A small network was trained on made-up records. Each row is its average activation on records with the value named, seen along a few directions.
Related values have similar rows: they may be neighbours, one step apart, or belong to one group.
In the rows, zero is written as 500.
Strong random noise was added to every row along 10 fixed directions; ignore it. To show where, here is one row again and again, with new noise each time:
[377 447 419 571 416 382 327 478 322 437 404 584 447 393 592 408 419 528
 440 580 351 434 438 388]
[339 231 553 428 735 377 451 482 339 337 312 704 421 581 613 342 334 567
 554 563 433 510 611 336]
[496 356 693 152 315 577 746 225 361 312 497 542 437 330 834 262 529 481
 321 702 509 682 594 875]
[428 407 730 478 206 605 711 404 644 378 700 561 546 580 389 533 346 791
 313 652 527 385 933 374]
[607 428 358 495 486 560 481 303 452 142 763 557 506 502 472 703 425 447
 553 777 632 447 375 438]
[299 372 472 580 584 388 496 589 511 501 443 453 600 473 412 443 596 576
 357 457 554 542 528 373]
[283 437 499 314 405 603 481 485 226 586 633 407 435 400 731 562 471 453
 547 519 320 808 345 399]
[466 385 539 415 526 610 558 694 564 620 515 637 458 604 430 440 468 329
 571 254 432 545 546 504]
[642 765 867 384  88 593 727 490 591 715 448 447 414 624 491 377 367 507
 625 348 301 405 569 647]
[342 619 601 728 210 317 454 817 385 833 400 613 359 465 255 111 563 364
 281 312 436 499 385 513]
[455 422 429 416 365 690 488 427 617 449 574 445 606 416 646 687 426 620
 491 455 328 431 702 429]
[479 549 473 711 496 288 372 587 473 428 566 552 533 702 153 637 418 475
 629 549 500 293 237 137]


Values of RINOL:
leb: [603 467 615 379 655 616 692 469 557 513 355 547 396 590 593 363 413 463
 610 471 589 548 702 691]
kaga: [665 387 434 423 814 603 546 267 685 236 457 474 580 427 705 630 597 602
 487 593 679 508 700 673]
suni: [658 824 502 417 273 801 578 584 585 900 768 240 519 431 517 684 618 391
 604 342 432 665 431 733]
der: [389 511 582 243 408 642 559 502 473 784 487 206 587 434 699 699 592 536
 590 303 257 686 423 441]
lusi: [547 451 266 577 628 608 404 407 590 322 492 402 573 419 638 669 432 616
 597 517 545 430 615 403]
nube: [469 398 289 485 922 913 427 610 445 520 706 552 372 666 686 722 209 628
 870 378 556 833 753 240]
zib: [633 562 364 558 536 472 333 490 362 430 597 753 366 527 480 488 371 346
 569 655 537 480 335 581]
fede: [241 288 360 519 627 403 308 549 274 565 445 445 495 311 656 458 600 544
 315 582 466 623 583 396]
fezu: [504 603 498 483 498 511 479 549 586 648 537 354 605 481 490 646 601 648
 511 463 490 563 452 471]
kimis: [343 464 407 572 577 475 480 743 487 662 490 540 481 407 438 379 702 365
 279 305 588 709 457 553]
ledo: [361 600 720 417 483 283 518 627 525 809 368 336 614 548 388 515 684 499
 442 340 313 453 428 439]
nes: [673 432 449 415 613 459 416 423 622 404 312 746 502 503 580 458 514 329
 500 469 388 298 520 703]
Each value of RINOL is a pair of two hidden parts, and every pair occurs once (4 first parts, 3 second parts).
der and kaga share the first part; der and lusi share the second. Which value has the first part of lusi and the second part of kaga? -> kimis
leb and zib share the first part; leb and fede share the second. Which value has the first part of fede and the second part of zib? -> suni

Values of MAPES:
pugag: [518 811 576 421 211 489 402 481 346 723 316 437 448 596 663 541 252 524
 846 329  43 470 217 365]
vuz: [366 399 543 482 271 547 549 651 470 548 748 573 481 569 289 558 467 548
 398 434 522 518 450 320]
gazo: [322 494 452 699 736 433 483 617 413 550 413 364 511 507 470 368 494 495
 546 453 652 637 497 398]
pif: [483 491 830 377 535 649 805 571 641 621 430 533 352 697 535 300 392 517
 460 325 586 629 957 655]
nono: [371 501 702 351 600 395 587 608 561 727 434 393 576 590 517 419 675 603
 389 348 483 741 538 538]
tomiv: [547 510 259 614 434 360 230 526 376 456 587 604 547 438 354 622 544 337
 527 607 463 255 234 482]
zis: [573 602 483 436 294 404 487 449 374 502 541 447 483 323 477 483 734 296
 390 541 436 531  79 614]
mot: [348 560 472 773 439 449 408 670 565 740 541 321 553 460 297 601 605 537
 406 383 490 488 542 188]
tetuk: [686 837 661 688 737 581 658 638 675 797 410 361 414 718 287 493 453 456
 786 348 675 513 585 557]
gul: [458 570 430 598 546 618 460 419 440 416 466 447 380 358 802 432 430 674
 418 594 545 705 654 574]
mobas: [411 326 609 463 540 259 466 538 559 443 433 670 677 688 243 508 472 728
 417 581 398 279 506 303]
pedug: [709 334 601 313 539 547 749 504 616 400 491 641 456 527 425 291 602 194
 562 438 694 454 516 809]
Each value of MAPES is a pair of two hidden parts, and every pair occurs once (4 first parts, 3 second parts).
pedug and gazo share the first part; pedug and mot share the second. Which value has the first part of mot and the second part of gazo? -> pif
mobas and pugag share the first part; mobas and nono share the second. Which value has the first part of nono and the second part of pugag? -> gul
